A small network was shown many inputs. Here are its activations along a few directions, one row for each input.
Each table varies a few parts of the input and shows all the possible inputs, shuffled.
A made-up example of a description, with smaller parts first: ring(8) and (point or ring(11) or (values(3) and line(6))).
Shared parts are said once, and a part with two or three values counts as separate values.
In the rows, zero is written as 128.

Other details of the inputs vary at random and push rows far along three fixed directions, the same in every table; ignore that.

Rows:
x1: [160 163 159 124 107 151 110 138 137  64 118 126 108 127]
x2: [128  52 142 135 163 144 119 129 148  78 147 118 141 132]
x3: [149 198 131 119 111 106 122 137 114 149 124 134 135 144]
x4: [121 118 116 116 140 103 137 130 127 177 148 118 155 158]
x5: [120 104 153 119 150  99 148 146 102 171 135 132 160 125]
x6: [108 135  49 177  87 153 142  92 137 159  82 146  55  81]
x7: [125  87 148 125 170 103 144 142 105 159 133 142 161 117]
x8: [139 110 138 108 133 137 127 150 142  84 133 133 130 135]
x9: [141 172 109 152 105 137 128 129 127 115  96 147  93 104]
x10: [128  76 153 125 129 163  96 114 148  78 146 117 116 123]
x11: [118  98 127 113 149  87 138 144 124 162 132 131 170 135]
x12: [111 108 119 148 131 140 123 115 133 166 127 118 111  84]
x13: [142 147 133 103 100 147 131 148 139  73 116 119 116 147]
x14: [119 107 125 120 151  99 115 100 124 172 141 125 163 144]
x15: [109 149  37 160  87 140 169 125 129 147  77 158  70  75]
x16: [124  98 113 126 152 103 137 123 125 157 150 122 166 148]
x17: [145 210 120 125 111 101 121 133 108 146 115 135 142 151]
x18: [129 142 166 134 122 163 109 114 148  62 136 111 109 131]
x19: [134  68 148 130 135 160 126 130 153  73 147 116 129 134]
x20: [123 141 151 132 142 138 113 117 140 119 143 120 133 131]
x21: [143 151 142 114  98 158 107 103 144  65 128 112  98 156]
x22: [148 175 138 129 127 163 107 109 140  72 123 115 120 141]
x23: [111  96 132 107 136  92 138 152 124 171 144 125 160 128]
x24: [121 119 134 129 156 110 141 143  94 152 130 143 169 129]
x25: [133 186 118 106 104 116 116 105 125 155 128 118 125 175]
x26: [131  62 176 140 154 149  99 149 142  80 143 137 130  86]
x27: [134 197 132 104 101 108 147 146  93 145 123 122 117 157]
x28: [100  54  85 182 142 153 171 134 121 162  99 176  76  27]
x29: [113 140 140 133 155 103 120 114 129 177 139 120 155 138]
x30: [131 177 107 105  94 115 139 129 117 152 137 103 126 177]
Each input here is: line(5) and ring(6).
Question: The inputs of x3 and x4 match in every part but the ring(6) part. If x26 is changed in the same way as x3 into x4, which row does it become?
Answer: x30
Question: Change only the line(5) part in x8. List by row number the other rows that result.
Answer: x11, x13, x15, x23
Question: A walk changes only the ring(6) part. It starts at x5 and steps to x13. List the rest of the walk in order.
Answer: x19, x21, x18, x1
Question: Change only the line(5) part in x29. List by row number the other rows that result.
Answer: x12, x18, x20, x22

Rows:
x31: [130  98 160 111 162 128 114 132 128  94 150 119 164 157]
x32: [133 156 126 132 109 133 138 138 130 113 107 132 110 110]
x33: [132  98 136 143 141 143 118 134 135  98 128 150 123  93]
x34: [147 155 158  78 109  97 115 146 108 122 136 124 152 185]
x35: [132  79 117 143 140 144 128 129 150  98 127 133 115 108]
x36: [128  73 171 131 161 136  95 124 147  99 154 129 160 129]
x37: [137 160 113 125 115 128 133 130 126 124 108 136 119 120]
x38: [108  80 158 110 163  97 108 129 135 164 167 113 185 144]
x39: [109  65 124 131 134 106 144 134 102 179 128 148 136 103]
x40: [134 171 102 124  97 136 141 112 126 134 121 118 108 152]
x41: [120 127 119 129 122 148 127 116 135 119 129 118 102 122]
x42: [123  98 123 133 146 147 136 137 128 105 123 139 118 106]
x43: [104 116 110 136 131  93 132 114 128 220 132 124 144 109]
x44: [120 134 111 144 138 107 135 119 112 182 123 139 135 121]
x45: [134 142 135 139 120 128 130 138 129 117 118 144 110 103]
x46: [146 154 163 109 144 123 112 140 112 106 143 126 156 161]
x47: [140  98 160 111 157 130 121 147 127  97 153 120 162 151]
x48: [128  83 121 144 135 146 132 142 142  95 128 136 122 100]
x49: [124 101 135 146 129 144 106 117 146 115 134 129 112 101]
x50: [137 165 140  95 132 100 115 134 124 122 139 115 163 187]
x51: [127 146 121 134 111 147 125 108 130 122 119 114 104 121]
x52: [123 157 107 127 110 142 136 113 129 122 117 125 105 142]
x53: [127  88 124 135 126 143 123 118 153 115 140 122 113 107]
x54: [134 113 121 136 135 136 124 120 138 111 116 136 119 113]
x55: [129 164 104 123 110 128 136 137 125 117 113 134 116 132]
x56: [123 148 125 127 123 135 143 145 120 124 118 129 114 122]
x57: [135 158 133 139 117 140 136 137 117 117 117 139 103 112]
x58: [127  88 134 140 135 138 137 152 141 112 128 133 121  98]
x59: [133 113 111 138 131 141 139 124 131 115 125 128 113 128]
x60: [ 99 144  89 133 117  86 144 115 121 220 126 132 148 134]
x61: [104  75 122 145 149 108 130 115 137 189 132 136 153 101]
x62: [128 137 113 134 104 146 134 111 133 120 132 111 104 126]
x63: [141 145 155 111 130 124 133 152 120 112 140 114 143 157]
x64: [133 154 129 133 116 141 143 136 120 115 109 130 107 112]
x65: [129 112 113 134 118 138 131 118 148 118 130 128 114 126]
x66: [130 148 120 129 117 145 129 111 130 125 115 124 110 133]
x67: [132 132 124 133 131 140 136 130 119 116 115 133 122 114]
x68: [128 175 116 124 100 128 141 144 127 115 110 131 106 128]
x69: [136 141 165 112 143 122 106 122 121 125 150 116 161 170]
x70: [107 148 109 139 125  93 132 113 106 226 134 124 139 125]
x71: [148 182 146 107 124 106 105 127 120 114 133 119 154 178]
x72: [135 154 114 131 122 135 134 116 122 123 109 128 111 133]
Question: What is each input in this table made of?
Answer: values(2) and (point or (line(4) and line(5)))
Question: The inputs of x59 and x35 match in every part but the values(2) part. If x66 is changed in the same way as x59 into x35, which row does it become?
Answer: x61
Question: Change only the values(2) part in x49. List by row number the other rows that result.
Answer: x70
Question: Change only the line(4) part in x31. List by row number the other rows that result.
Answer: x44, x59, x72

Rows:
x73: [147 123 149 129 141 149 125 147 138  66 126 130 126 125]
x74: [141 130 142 134 137 149 113 110 143  93 130 119 126 134]
x75: [114  88 134 128 129 122 145 138 126 153 131 130 129 106]
x76: [128 115 139 113 149 107 140 136 115 149 140 122 163 154]
x77: [120 109 125 143 142 110 144 146 119 164 135 143 144 106]
x78: [135 236  66 148  61 139 144  99 117 153  93 127  68 134]
x79: [137 120 157 100 132 129 123 142 120 100 144 113 147 158]
x80: [116 101 120 142 138 106 145 144 119 176 131 140 137  89]
x81: [130 243 106 108  88  87 138 123  86 199 113 118 126 169]
x82: [122 113  96 140 123 155 148 128 131 103 104 141  98 102]
x83: [136 123 144 129 147 160 112 129 132  69 120 135 120 122]
x84: [134 193 137 117  98 131 125 129 117 121 113 122 103 140]
x85: [124 125 112 156 125 156 137 122 121 120 109 148  90  91]
x86: [132 106 128 129 137 146 122 118 148  96 136 115 123 139]
x87: [115  92 116 131 132 120 130 120 132 170 143 119 131 119]
x88: [140 127 144  98 128 118 104 127 141 101 145 114 153 176]
x89: [145 146 160 105 136 116 105 134 120 102 133 131 153 162]
x90: [118 107 111 141 106 159 132 117 152 110 120 124  79  96]
x91: [149 138 158 104 133 111 112 153 129  91 137 132 157 155]
x92: [117  89 114 127 133 106 139 135 121 156 126 143 142 120]
x93: [143 156 155 104 141 117 120 150 127  95 137 123 161 159]
x94: [125 106 106 155 116 151 116 107 149 106 113 144  94  91]
x95: [109  82 114 138 144 116 153 132 114 171 134 141 137 110]
x96: [135 157 126 129 123 154 111 110 144  82 121 120 115 138]
x97: [130 114 128 123 135 150 116 121 151  85 133 114 126 141]
x98: [130 140 146 121 154  98 127 130 109 168 136 127 167 150]
x99: [107  96 132 146 132 118 125 113 136 181 137 129 133  95]
x100: [126 126 110 150 111 153 123 108 136 123 119 128  92  98]
x101: [122 125 131 115 138 104 126 122 123 168 153 113 160 164]
x102: [115 114 136 134 129 105 141 150 125 169 130 135 139  98]
Question: What is each input in this table made of?
Answer: ring(5) and (point or line(5))
Question: The inputs of x98 and x74 match in every part but the ring(5) part. If x81 is changed in the same way as x98 into x74, which row does it become?
Answer: x100
Question: Change only the line(5) part in x90. List by row number the other rows that result.
Answer: x86, x87, x97, x101
Question: Which other rows agree with x93 in the ring(5) part? List them by row number.
Answer: x73, x77, x80, x91, x102
